Each row below holds a small network's activations on one input, seen along a few directions.
Each table varies a few parts of the input and shows all the possible inputs, shuffled.
A made-up example of a description, with smaller parts first: one of 6 places along a line, together with either a single point or one of 11 places around a ring or (one of 2 separate values, together with one of 8 places around a ring).
Shared parts are said once, and a part with two or three values counts as separate values.

Other details of the inputs vary at random and push rows far along two fixed directions, the same in every table; ignore that.

Table:
R1: [-3  4  5 -8  2 -8 -3 13  2  1 -2 -6  5]
R2: [ -4   1   2 -11   3  -3  -4  16   1  -1   0  -3   1]
R3: [-11  -6  -9   4   1  -2   2  -4   2  -7  -8  -2   2]
R4: [  4   5   0 -14   3   3  -9   3  -1  -6  -5  -7   7]
R5: [ -3   5  -1   4  -2  -3   5 -10  10  10  -7 -17   5]
R6: [  1   2 -10  -4   3  -3 -14   7   5  -3  -7  -2   5]
R7: [-10   2   7  -6  -5   8  11   7  -7   6  -2  10   0]
R8: [-8  0  5 -5 -5  7 13  8 -6  4  0  9  0]
R9: [ -5   6   0  -4  -5  -6  -8  -4   7   3  -1 -21   9]
R10: [-8  2 -7  7  1  8  3  0 -4 -2 -5  5  3]
R11: [  5  -2   3 -10  -6   5   6  -7  -4 -11  -9  -6   4]
R12: [-10  -1   3  -3  -3  -5  10   5  -4  -6  -4  -4  -2]
R13: [  5   4  -6 -12   3  -1 -10   6   0  -7  -7  -3   9]
R14: [-2  6 -8  3 -3  7  2  2 -6 -5 -5  7  5]
R15: [  2   4 -10   0   6  -1   0  -1   4   2  -9   4   0]
R16: [ 2  5  5 -2  2 10 -5 -6  7 -7 -3 -2  8]
R17: [ 0  4 -6  1 -4  9  5  0 -5 -5 -5  7  5]
R18: [ -5   6   4  -4   1 -13  -3  13   2   4  -2  -5   6]
R19: [-9  1 -2  8  6  6 -8 -4 11 -2 -6  3  5]
R20: [ 3  8  5 -7 -8 13  6 -6 -7 -7 -6  1  4]
R21: [  6   6   4 -17   1   3  -8   0  -2  -7  -7  -8   7]
R22: [-8  1 -9  5  8  1  0 -3  7  7 -8  1 -3]
R23: [ 2  6 -4 -1 -5  9  5  0 -7 -8 -5  6  6]
R24: [  3   2  -9  -7   4  -3 -12   8   2  -3  -8  -2   7]
R25: [ -7   5   5   1 -18 -28 -21 -39 -19  -8  69   7 -37]
R26: [ -7  -2   5 -13   4  -5  -2  14  -1   4   1   0   2]
R27: [ -7  -4 -11   2  -3  -2   0  -3   2 -10  -7  -1   3]
R28: [ 91 -59  13  39  22   3  30  32 -13  41 -11  -8  -6]
R29: [ -1   1   5  10  -2   5  -1  -8  14   4  -3 -17  10]
R30: [ 82 -45  15  45 -10 -15  -3 -10 -36  30  63   9 -42]
R31: [-5  4  0 -5  6 -1 10  8  4  6 -3  2 -6]
R32: [ 0  8  1 -4 -6 13  5 -3 -7 -7 -4  1  4]
R33: [ -6   6   1   7 -11   7   8  -7   2   2  -4 -17   9]
R34: [-5  6  3  1 -8  6 10  9 -6  1 -3  4 -3]
R35: [  4   8   3 -11   3   6   3  -9   1  -1 -10  -3   1]
R36: [-3  2  4 -8  2 -6 -6 15 -2  1 -3 -4 -1]
R37: [-8  4 -9  3  9 -1  0 -4  6  5 -7  3 -2]
R38: [-11   2  -7   8   0   9   2   0  -3  -1  -4   3   2]
R39: [-9 -2  9 -1  2  4  1  6  8  3  1  6  3]
R40: [ -4  -2  -7  -1   5  -2 -13   6   5   1  -8  -5   3]
R41: [-5  5 -9  5 -3  7  2  1 -3 -5 -5  6  4]
R42: [ 0  6 -9 -4  6  0  2 -4  5  1 -7  4  0]
R43: [ -3  -1  -7  -3   7  -2 -12   5   4   0  -7  -3   5]
R44: [-9 -4  1 -6 -1 -2 12  7 -3 -7 -1 -2 -2]
R45: [-15   0  -8   7 -16 -22 -32 -46 -15 -11  62   8 -39]
R46: [-2  1 -4  8  4  5 -9 -2 11 -4 -7  3  7]
R47: [ -1  -1  -1  -8  -5   4   5  -6  -3 -12  -7  -5   4]
R48: [ -4   6 -11   1   5  -1  -1  -3   7   2  -8   4  -1]
R49: [ -3  -4 -10  -1  -2  -3   2  -1  -1 -10  -8   0   4]
R50: [ 91 -61  13  39  22   5  27  33 -16  41 -11  -6 -12]
R51: [ 5  6 -7 -4  6  1  3 -3  3  0 -9  3  2]
R52: [-6  5  2 -2 -6  8 12 10 -4 -1  0  6 -3]
R53: [ 3  7 -2 -7  5  5  3 -6  2  0 -7 -2  0]
R54: [ -5  14   3   6 -13 -33 -24 -40 -14   7  70  12 -42]
R55: [  3   2  -7  -9   4  -2 -10   6   2  -4  -6  -2   7]
R56: [ 0  2 -3  5  4  5 -8 -1  9 -5 -7  4  9]
R57: [ 4  3  0  1  4  6 -6 -3  7 -8 -5  3  9]
R58: [-9  1  5 -8  7 -2  8  4  1 13 -3  7 -4]
R59: [ -5  -4  -1   4  -9  -4   7  -9   4  -1  -4 -21   9]
R60: [-12  -7   4  -9   0  -3  13   5  -4  -2  -1   1   0]
R61: [-10  -1  11  -2   2   5   0   6   8   4  -1   7   3]
R62: [-13  -7   7  -9   0  -2  12   5  -5   1  -3   3   0]
R63: [ -8  -2   8 -13   4  -4  -4  13  -2   6  -1   2   2]
R64: [-1  3 -2  2  3  6 -6 -3  9 -6 -6  4  9]
R65: [ -8   1   3   2  -5 -12  13   4  -1  -1  -4  -4   4]
R66: [-5  3  8  5  0  3 -2  7  8  0 -2  1  0]
R67: [  0  -2  -7  -5  -4  -1   4  -4  -2 -13  -8  -1   5]
R68: [ 4  6  9 -5  1 10 -4 -9  6 -8 -5 -2  8]
R69: [-4  4  8  4  1  1  1  6 11  1 -1  0  5]
R70: [-6  2  6  1  2  5  0  8  9 -2  0  3  1]
R71: [-8  0  3 -8  7 -2 10  5  2 11 -1  5 -4]
R72: [-7 -3 -2 11  6  7 -8 -3 12  0 -6  0  3]
R73: [-4  5  8  8 -1 -4  1  6 11  4 -2  0  5]
R74: [ -4  13   5   5 -23 -19 -22 -36 -21  -3  71  14 -38]
R75: [ -2  -4  -8  -4  -3  -1   4  -3   0 -10  -8   0   5]
Description of these inputs: one of 5 separate values, together with either a single point or one of 6 places along a line or one of 8 places along a line.
Question: Changing only the choice among 5 separate values turns R30 into R18. The same change can be made to R74. Which row results?
Answer: R1
Question: Start at R65 and move only the place on the line of 6, one step at a time. The first step leads to R25. Which rows follow, in order?
Answer: R12, R44, R60, R62
Question: Start at R22 and move only the place on the line of 8, one step at a time. The first step leads to R37. Which rows follow, in order?
Answer: R48, R15, R42, R51, R53, R35
Question: Start at R21 and move only the place on the line of 8, one step at a time. The first step leads to R4. Which rows follow, in order?
Answer: R13, R55, R24, R6, R43, R40
Question: Which other rows does R29 become when the choice among 5 separate values takes its other values? List them by row number.
Answer: R5, R9, R33, R59
Question: Which other rows does R70 become when the place on the line of 6 takes its other values? List them by row number.
Answer: R39, R61, R66, R69, R73

Table:
R76: [ 20 -22   6  26  14 -15 -21  -8   7  28  37   5 -29]
R77: [ 25 -10   6  22  13 -18 -30  -4   4  24  35   9 -22]
R78: [ 30 -22  -2  30  -4  13   3 -24 -19   5  32  22 -25]
R79: [ 33 -18   3   6   6  17  13  17  13  -6 -46 -31  36]
R80: [-95  47   3 -34 -16 -10  36  18  13 -13 -34   5  14]
R81: [-37  25  -3 -19   7 -21 -48 -15  18 -13  26  10  -7]
R82: [ 26 -15  -8   2  11  37  20  27   3 -13 -55   9  28]
R83: [ 37 -17   9  22   3  20  20  12  10  14 -36 -31  26]
R84: [ 26 -17  23  -2   8  10  43  47  -7  21 -29  -3  12]
R85: [-45  36  11 -44 -19 -15 -17  -7 -13 -18  40  11 -13]
R86: [-83  56  -4 -75  -7  -1   5  26   3 -32 -40  -7  29]
R87: [ 31 -29  -9  38   3  11  23  -3 -18   8   1  18 -10]
R88: [-14   2  -5  21 -27 -19 -14 -51  -5  -1  49 -12 -23]
R89: [  9   3  -6   9   9  36  26  16   6  -4 -45  10  22]
R90: [-12  -2  21  -7  -6  -8  27   8 -11  13  15   5 -15]
R91: [-22  30 -13 -26 -18 -11 -33 -36   4 -34  16 -21   1]
R92: [ 46 -29  -8   0  26 -14 -27  17  -1  14   1  -3  -4]
R93: [-13 -10  -8  20  22  -1  17  36  30  22 -41  -7  16]
R94: [ 28 -20   6  26 -14  -8  -5 -39  -8  10  35 -14 -17]
R95: [ 10   9 -20 -14 -13  -3 -36 -34 -27 -27  40  23 -21]
Question: Changing only one part turns R79 into R91. The same change can be made to R82. Which row results?
Answer: R95
Question: What do these inputs look like to the network?
Answer: one of 4 separate values, together with one of 5 places along a line
Question: Which other rows does R89 become when the choice among 4 separate values takes its other values? List them by row number.
Answer: R77, R83, R84
Question: Which other rows does R88 become when the choice among 4 separate values takes its other values? List them by row number.
Answer: R80, R87, R93

Table:
R96: [-12  16 -26   6   1  19  -6 -23  22 -21 -21   1  20]
R97: [  5 -18  20  17  -2  14  47  17  -7  15 -19  -8   1]
R98: [ 39 -30  17  12  12 -30 -12   6 -21  28  65  12 -47]
R99: [-91  51   5  -1 -28  -7  20 -21   4 -15  29  24 -21]
R100: [ 36 -30  16  15   5 -39 -12   3 -20  27  60  16 -44]
R101: [  0   5 -19  13   6  16 -11 -25  10 -14 -18   3  13]
R102: [ 61 -37  -9  33   2  -3 -29 -34 -14   6  35  -7 -29]
R103: [ 69 -37  -6  35  11 -14 -36 -11 -10  15  34 -15 -11]
R104: [-60  55  -7 -28  -8  -4 -53 -34  29 -24  10  -3   9]
R105: [-54  47  -1 -50 -25  -4  -8 -20 -10 -33  24  14  -4]
R106: [ 26 -34  11   2  36  19  57  95  17  46 -93 -12  40]
R107: [-21  15   8 -20  -8  16  47  26   3  -2 -54 -19  37]
R108: [ 19  -9   1 -25   2  22  22  36 -21 -15 -38  10  16]
R109: [-17   5 -11 -10  -4  -3 -27 -13  17 -12 -13 -17  19]
Question: What do these inputs look like to the network?
Answer: either one of 3 separate values or one of 5 places along a line or one of 6 places along a line

Table:
R110: [-21   8  -6  11  -5 -10  -3  -9  10   2   7  -8  -1]
R111: [-33   7  10  -6  -9 -18  22   9  -5  10  13  10 -12]
R112: [ 93 -49   7  46   5  12   2 -12 -33  24  36  19 -33]
R113: [ -5   8 -14  -9   2  -9 -24  -2   2 -12   1  -2   4]
R114: [-18  14  21 -23 -11 -11  12   9 -11  -1  17  -2  -9]
R115: [-17  10  -8   7 -11   2  15 -20  -3  -4   1   2  -7]
R116: [ 18 -35  -2  25  17  28  50  48  19  13 -83 -21  44]
R117: [ -7   6   5  -7 -13   4  -7 -14   1 -16   4 -12   8]
R118: [-19   7  -4   6   6 -13  -5 -11  14  10   5  -7  -5]
R119: [ -3  15   2 -12 -15   8   6 -20  -7 -13   2  -6   2]
R120: [ -7  13   7 -12   0  -9 -15 -11  10   0   4 -15   5]
R121: [ 89 -63  -2  33   6  -4 -17  -5 -29   9  36   3 -24]
R122: [ -3  11 -17 -15  -3   4  -5 -14 -10 -18   0   8  -1]
R123: [ 10 -22   5 -17  21  18  47  75   2  14 -78  -5  33]
R124: [-26  12  11 -12  -1   1   7  13  -6   7  14  22 -10]
R125: [-14   8  -2   5  -2  11 -12 -10   5 -13   4  13   2]
R126: [ -6  13   4  -8 -10  -4 -13  -9   5  -7   6 -16   8]
R127: [ -6   7 -11 -14  11 -12 -25  -5   8  -4   0  -1  -1]
R128: [-12  15  -3   4   1   3 -18  -4  11  -3   5   9   1]
R129: [-12  14  -2  -3  10   0 -18  -6  18   4   6   9  -4]
Question: What do these inputs look like to the network?
Answer: one of 4 separate values, together with either a single point or one of 4 places along a line
Question: Changing only the choice among 4 separate values turns R128 into R113. The same change can be made to R112. Which row results?
Answer: R122
Question: Which other rows does R126 become when the place on the line of 4 takes its other values? List them by row number.
Answer: R117, R119, R120
Question: List by row number the other rows that have the choice among 4 separate values in common with R116.
Answer: R110, R111, R115, R118
